A small network was shown many inputs. Here are its activations along a few directions, one row for each input.
In each table, some parts of the input vary, and every possible input appears once, in random order.
A made-up example of a description, with smaller parts first: values(2) and (point or ring(11) or (line(4) and ring(8))).
Shared parts are said once, and a part with two or three values counts as separate values.
(in the rows, 128 means zero)

Other details of the inputs vary at random and push rows far along two fixed directions, the same in every table; ignore that.

Table:
row 1: [101 139 139 153 147 101 162  96 142  97 147 171]
row 2: [ 99 174 184 119 151 128 100 108 145  87 160 158]
row 3: [ 91 107 101 118 110 147 118 116 112 114  39 130]
row 4: [ 65 115  96 118 115  89 102  63 144  99 102 190]
row 5: [118 110 144 116 151 102 134  80 133 104 176 140]
row 6: [ 78 108 112 116 124 103  90 111 145 115  98 185]
row 7: [102 114 157 104 155 121 134 127 151  74 152 132]
row 8: [140 101  73 171  91 154 116 120 102 127  61  95]
row 9: [168 121 127 119 152 169 156 165 126 140 161  85]
row 10: [156 125 123 142 120 129 149 156 143 182 176 128]
row 11: [109 182 166 105 151 149 116 108 130 118 148 144]
row 12: [100 123  89 135 120 140 120 133 103 143  58 152]
row 13: [152 135  97 152 108 113 128 157 112 157  77 126]
row 14: [ 83  92 134  97 135 104  85 100 124 100 109 155]
row 15: [110 131 155 150 154 114 147 140 143 109 139 170]
row 16: [127  90  81 103 112 150  84 125  86 159  74 115]
row 17: [150 101 115 163 113 160 123 159 116 129  85 105]
row 18: [195 188 148 135 119 143 117 155 119 154 161  96]
row 19: [ 95 183 169 110 115 128 116 106 133 113 156 137]
row 20: [182 136 131 132 137 106 147 157 152 174 167 132]
row 21: [174 178 139 164 135 160 121 120 120 137 183 102]
row 22: [117 110 159 100 135 107 139 115 132 135 176 125]
row 23: [145 126 159 147 124 140 183 151 139 134 153 101]
row 24: [103 117 124 105 114 129 134 130 130 110 128 101]
row 25: [177 118 151 108 146 104 137 140 129 153 171 104]
row 26: [101 130 112 148 104 120 140 138 115 144  97 141]
row 27: [131 121 111 117 140 136 130 136 136 162 132 156]
row 28: [178 119  94 124 109 140 120 168 113 144 106  64]
row 29: [142 137 172 124 143 102 174 132 155 106 134 121]
row 30: [150 107  77 145 112 153 118 128 109 120 117  78]
Description of these inputs: values(5) and (point or ring(5)).
Question: The inputs of row 25 and row 22 match in every part but the values(5) part. If row 18 is changed in the same way as row 25 into row 22, which row does it become?
Answer: row 19
Question: List by row number the other rows that have the values(5) part in common with row 12.
Answer: row 3, row 9, row 11, row 16, row 27
Question: Which other rows does row 7 become when the ring(5) part takes its other values? List them by row number.
Answer: row 6, row 14, row 15, row 17
Question: List by row number the other rows that have the values(5) part in common with row 5.
Answer: row 1, row 4, row 8, row 21, row 30
